Each row below holds a small network's activations on one input, seen along a few directions.
In each table, some parts of the input vary, and every possible input appears once, in random order.
Descriptions start from the smaller parts, as in this example, which fits no table here: values(3) and (point or ring(9) or (ring(5) and line(6))).
Shared parts are said once, and a part with two or three values counts as separate values.

Other details of the inputs shift rows strongly along two fixed directions, in all tables alike. That doesn't count.

Rows:
x1: [ 17 -15 -28  30  20  28  15   5  -9 -22  39]
x2: [-50  10  13 -63 -47 -34 -16  15  25   7 -51]
x3: [  7  41  31  10  -2 -23   3 -30  -5  60  -4]
x4: [ 26   8  -4  29  32  32 -10   3  -7 -40  31]
x5: [ 25   4  22  18   5 -12  13 -29 -14  58 -25]
x6: [ 36  16  17   8   0 -24   0 -24   0  67 -12]
x7: [-15   1 -17  27  23  21  11  -1 -11 -24  58]
x8: [ -3  20 -17  22  21  21  -2   2  -3 -26  60]
x9: [ 19 -11 -18  33  26  33  11   1  -9 -30  32]
x10: [ 15   1   9  19  -4 -22  19 -24 -19  68 -14]
x11: [ 16   3 -34  28  15  21   3  10 -12 -22  46]
x12: [ 19  -1 -32  26  17  18  -2   9  -8 -23  50]
x13: [-11  20 -26  21  17  18  -2   5  -4 -18  65]
x14: [ -6  21  29  16   1 -21  17 -32 -14  60  -4]
x15: [ -1  21 -14  22  22  22  -2   1  -3 -29  58]
x16: [ 17   0  13  19  -3 -25  16 -25 -18  69 -13]
x17: [ -8  20  26  16   1 -22  17 -32 -14  62  -2]
x18: [ 27   3 -21  25  26  30  -4   3  -5 -30  35]
x19: [-14 -10  10 -64 -47 -39 -18  11  25  24 -73]
x20: [-10   1 -10  28  25  23  12  -4 -11 -29  53]
x21: [ 21  26  10  18 -11 -22  12 -17 -10  66 -13]
x22: [ 30   7   4  28  34  30 -13   5   0 -42  35]
x23: [ 30  18  10  10  -3 -18   5 -23  -8  65 -16]
x24: [ 19 -23 -27  25  26  25   8   1  -9 -22  43]
x25: [-23 -30  14 -59 -41 -36  -5  12  22  18 -71]
x26: [ 17 -11  -3  33  34  34   3   0 -15 -38  29]
x27: [ 23 -20 -12  27  33  28   3   0  -3 -30  37]
x28: [ 24  -3  10  14   2 -17  15 -27 -13  65 -15]
x29: [ 14   4   9  21  -6 -20  21 -23 -21  66 -14]
x30: [ 28   7   0  28  33  30 -13   2  -4 -39  33]
x31: [-11  20  21  15   0 -23  17 -30 -14  65   2]
x32: [ 24  11  -5  30  31  33  -6   4 -10 -41  29]
x33: [ 28  21  16  14  -7 -29   3 -21  -7  70 -10]
x34: [ -2  21  34  16   3 -20  17 -34 -13  57  -8]
x35: [-71 -27 -27 -49 -26   4  -8  40  19 -70   1]
x36: [-25 -19  41 -53 -35 -29 -12   5  16  10 -90]
x37: [-20 -27 -32 -51 -24   5 -20  39  25 -59 -19]
x38: [-58  -9 -28 -53 -26   7 -21  44  28 -78   6]
x39: [-42  10  26 -63 -44 -31 -16  12  27  -5 -60]
x40: [-35 -44 -29 -41 -24   3  -7  43  17 -68 -10]
x41: [ 14   8  11  23  -8 -20  24 -21 -17  66 -15]
x42: [-31 -31   0 -38 -16  13 -12  32  12 -70 -40]
x43: [-30 -26   2 -34 -17  14  -8  34  14 -71 -41]
x44: [ 22   0  10  15   0 -15  17 -25 -15  64 -16]
x45: [ 37  18  24  11   6 -17  -6 -29  -2  59 -20]
x46: [-28 -43 -16 -46 -18   9 -13  31  19 -60 -33]
x47: [ 25   3 -31  25  18  27   3   9  -2 -25  42]
x48: [ 18   0 -34  27  16  20   0   9 -10 -22  47]
x49: [ 33  26  21  16   1 -14   4 -24  -3  56 -24]
x50: [ 21 -12   5  32  37  32   1   1  -8 -39  32]
x51: [ 32  -1 -14  23  30  26 -10   3   5 -32  41]
x52: [-72 -27 -29 -49 -27   4  -8  41  19 -67   2]
x53: [ 35  20  21  11   5 -16  -3 -28  -4  59 -22]
x54: [-44  10  24 -63 -45 -32 -16  13  26  -3 -59]
x55: [-54  -9  28 -60 -43 -32  -3   9  18  -1 -67]
x56: [-27 -46 -15 -46 -15   9 -15  33  22 -67 -27]
x57: [ -9  20 -24  21  18  19  -2   4  -4 -20  64]
x58: [-18   8  34 -48 -38 -25 -15  13  20   1 -86]
Description of these inputs: values(2) and (line(9) or (line(4) and line(5))).
Question: Changing only the values(2) part turns x50 into x22. The same change can be made to x34. Which row results?
Answer: x54
Question: Changing only the values(2) part turns x56 into x45. The same change can be made to x17. Which row results?
Answer: x8
Question: Start at x50 and move only the line(4) part, one step at a time. The first step leads to x27. Which rows follow, in order?
Answer: x25, x40
Question: Start at x21 and move only the line(5) part, one step at a time. The first step leads to x11. Which rows follow, in order?
Answer: x48, x12, x33

Rows:
x59: [  7  -9  21 -24 -37 -38   3  -5  -4  58 -76]
x60: [  2   8  30 -23   4 -10  -9 -17  17  17 -28]
x61: [-45 -15  -6  -4  -8  19  12  21  -6 -49  -1]
x62: [-23 -39 -24 -43 -36  -2   0  42  18 -58 -36]
x63: [ 41  20  32  33  17  -9  -6 -20 -12  39  -2]
x64: [-10 -10 -30  35  28  34  13   9 -14 -41  67]
x65: [-19  26  26 -43 -39 -55 -11 -10  15  70 -46]
x66: [ 56  25  -6  52  28  21  15  -7 -18   5  45]
x67: [-53   2   4 -60 -41 -21 -15  26  22 -32 -45]
x68: [  5 -30 -33   0   6  19  -7  19  -9 -40   0]
x69: [  0  15  17  34   7  -8  23 -29 -23  53  10]
x70: [ 35   3 -28  34  27  42  -6  23 -11 -53  49]
x71: [-20  -2 -40 -24  -5  10 -22  31  18 -57  50]
x72: [ 50  23  12  47  35  11  -7 -18 -21  31  17]
x73: [ 32  18  38  26  20 -10   0 -32   3  39   4]
x74: [-37   3 -16  -5   2  28  -5  28   4 -83  23]
x75: [ 48  37  35  26   4 -25  -3 -37 -22  98 -41]
x76: [-48 -25 -15 -62 -43 -28 -12  26  23 -10 -27]
x77: [-11 -23  -3 -28   8  11  -3 -10   9  -9  -9]
x78: [ -8   7   5  38  15  10  22 -17 -22  13  22]
x79: [-32 -20 -26 -19 -11   1  -3  22   8 -30  20]
x80: [-31  14   2  -1  -1  20   1  15  -3 -53   4]
x81: [ 37  -2  37  35  16 -20  14 -36 -15  65  -3]
x82: [-26   1 -32 -19  -1  15 -16  31  14 -66  40]
x83: [  7 -19  12 -15 -10 -18  -7   0  -8  28 -47]
x84: [-23 -31  12 -44  -7  -9  -2   0  19 -11 -35]
x85: [ -6 -33 -47  -5  -7  28   9  30  11 -69  17]
x86: [  7   7 -12 -15 -17   6   1  14  17 -20 -17]
x87: [ -6  22  -7  28  21  23   3   1 -11 -29  44]
x88: [ 20  13  -5  24  43  34 -10 -25   3 -15  40]
x89: [-21  -1  12 -39 -40 -55  -4 -10  11  76 -35]
x90: [  3 -17  36 -23 -26 -38  -4  -7  -1  45 -64]
x91: [ 12  34   4  30  16  -2   4 -19 -13  28  37]
x92: [-29  -2  13 -24 -29 -34   5  -4   4  44 -34]
x93: [ 36 -11   7  49  45  18  18 -28 -14   7  54]
x94: [-32 -29 -27 -57 -42  -4  -1  25  27 -20 -61]
x95: [ 37  29 -13  30  15  20  11 -20  -4  30  15]
x96: [ 46  13  15  54  43  17   1 -15  -9  -2  49]
Question: Describe the family of inputs behind these rows.
Answer: values(2) and (line(8) or line(11))
Question: Which other rows does x59 become when the values(2) part takes its other values? List them by row number.
Answer: x70
Question: Which other rows does x78 become when the line(8) part takes its other values? List them by row number.
Answer: x61, x64, x69, x76, x79, x89, x92
